A small network was trained on made-up records. Each row is its average activation on records with the value named, seen along a few directions.
Values that are neighbours, or in one group, have similar rows; names and order tell nothing.
In the rows, zero is written as 500.
Strong random noise was added to every row along 3 fixed directions; ignore it. To show where, here is one row again and again, with new noise each time:
[453 394 397 392 213 585 704 529 491 458 569 425 732 412 539 410]
[494 525 394 368 414 442 602 510 379 467 636 420 633 500 595 458]
[470 219 555 260 227 676 661 272 714 549 570 447 492 597 524 522]
[535 463 841 399 735 427 349 380 637 722 497 690 266 735 500 874]
[513 630 511 455 606 346 484 596 342 536 587 533 578 523 573 599]


Values of ZIMOP:
mak: [487 684 465 916 475 587 477 769 463 435 227 597 746 217 398 410]
pag: [418 476 390 409 481 655 574 170 526 428 547 349 301 481 538 348]
funi: [579 540 641 505 618 431 340 579 658 620 458 646 390 695 379 665]
kir: [555 454 390 571 468 557 578 445 630 490 477 473 594 391 447 350]
zur: [500 484 632 826 585 496 403 632 667 575 186 638 358 428 423 655]
fofef: [413 569 472 607 587 521 425 538 378 458 437 413 344 469 447 438]
zuse: [503 262 553 262 440 602 410 221 655 498 571 402 129 726 521 539]
vas: [453 545 645 546 457 509 502 697 417 557 484 555 640 500 506 541]
madon: [520 441 628 451 742 448 311 271 473 525 583 563 241 621 504 584]
niku: [596 402 493 362 385 576 541 449 717 412 519 529 571 474 439 483]
gebi: [607 306 521 272 635 369 398  34 665 553 607 418  14 923 587 529]
mobun: [491 615 436 400 591 474 552 501 325 492 638 417 605 497 596 445]
A value of ZIMOP combines one of 4 hidden first parts with one of 3 second parts; all combinations occur once.
Changing only the second part turns mak into niku. pag has the same second part as mak; what does that change turn pag into?
Answer: mobun
Changing only the second part turns funi into zur. vas has the same second part as funi; what does that change turn vas into?
Answer: fofef

Values of DEP:
fesus: [515 585 466 599 472 429 596 743 488 461 447 501 578 477 512 533]
naf: [515 519 590 365 683 424 436 493 386 488 582 576 435 576 511 584]
zeve: [559 702 434 619 673 345 438 450 352 369 562 426 422 476 630 394]
fefa: [537 278 478 463 328 584 658 413 766 582 414 490 501 588 427 439]
tefe: [573 508 421 535 485 553 514 538 540 383 428 460 638 370 486 356]
fanen: [489 583 618 550 547 592 512 531 506 442 383 606 536 366 448 493]
zor: [437 477 549 506 438 481 503 622 400 533 534 471 511 496 452 555]
leke: [502 594 413 506 411 398 567 735 309 508 568 476 669 510 515 436]
fek: [421 480 417 531 395 504 516 483 496 464 414 445 411 419 511 496]
muvef: [416 357 607 429 439 634 459 388 533 614 467 479 300 563 523 599]
nisan: [386 347 517 629 322 654 537 408 682 570 322 493 500 404 461 461]
kibe: [472 501 536 551 376 496 553 679 487 516 544 581 769 383 480 571]
rop: [502 357 592 530 483 573 500 463 592 536 419 567 365 634 506 582]
puv: [561 371 653 505 460 596 458 409 867 678 464 529 508 537 439 528]
fifi: [501 522 468 579 525 531 479 581 485 518 364 493 537 481 429 482]
menor: [536 622 376 409 596 442 428 441 364 380 675 505 518 487 511 456]
tizo: [443 486 532 458 578 525 482 413 374 504 589 517 429 474 482 541]
kabeb: [522 575 458 572 449 489 521 609 542 495 499 600 771 373 455 525]
A value of DEP combines one of 6 hidden first parts with one of 3 second parts; all combinations occur once.
Changing only the second part turns fefa into nisan. fesus has the same second part as fefa; what does that change turn fesus into?
Answer: fek
Changing only the second part turns fanen into menor. zeve has the same second part as fanen; what does that change turn zeve into?
Answer: tefe
Changing only the second part turns kibe into tizo. leke has the same second part as kibe; what does that change turn leke into?
Answer: muvef
